These are the activations of a small neural network, seen along a few directions. Each row is one input.
In each table, some parts of the input vary, and every possible input appears once, in random order.
Descriptions start from the smaller parts, as in this example, which fits no table here: one of 5 places around a ring, together with either a single point or one of 11 places around a ring or (one of 3 separate values, together with one of 6 places along a line).
Shared parts are said once, and a part with two or three values counts as separate values.
In the rows, zero is written as 128.

Table:
R1: [153 158 127 113 143 159 122 130 181 155 136  86  96 133 123 104]
R2: [ 73 137 135 137 165 102  90 203 138 153 150 130 179  69 158 150]
R3: [ 86  78 117 131 119  92 135 116  82 103  47 195  49 122 182 120]
R4: [134 145 113 151 135 168 125 155 170 152 162  85 211  80 127 133]
R5: [128 155 140 105 159 139 114 151 166 152 131 105  80 124 139 108]
R6: [120  84 103 139 106 133 154  96 103 105  53 169  65 121 162 108]
R7: [147  84  90 147  87 152 164  72 114 105  57 153  80 132 145 103]
R8: [189  79  84 166  51 175 168  47 121 115  60 133 102 144 110  99]
R9: [170 140 110 170 102 191 129 130 179 164 164  66 234  95  93 129]
R10: [118 165 186  74 160  60 116 135  78  92 197 142 113 204  87 160]
R11: [ 98 154 164 110 151  68 119 157  75  99 222 140 234 153  94 189]
R12: [ 93 151 153  97 175  96  91 176 145 154 127 127  64 126 156 121]
R13: [110 143 123 143 149 147 117 174 158 150 156 107 193  71 142 135]
R14: [189 156 125 131 111 181 125 101 194 168 136  73 111 146  86  98]
R15: [112  91 150 107 109  55 151  76  15  51 122 209 109 200 117 163]
Q: The inputs of R12 and R3 match in every part but one. If R10 is changed in the same way as R12 into R3, which row does it become?
A: R15
Q: What do these inputs look like to the network?
A: one of 3 separate values, together with either a single point or one of 4 places along a line
Q: Change only the choice among 3 separate values in R8. List by row number the other rows that result.
A: R9, R14
Q: Change only the choice among 3 separate values in R1. List by row number the other rows that result.
A: R4, R7
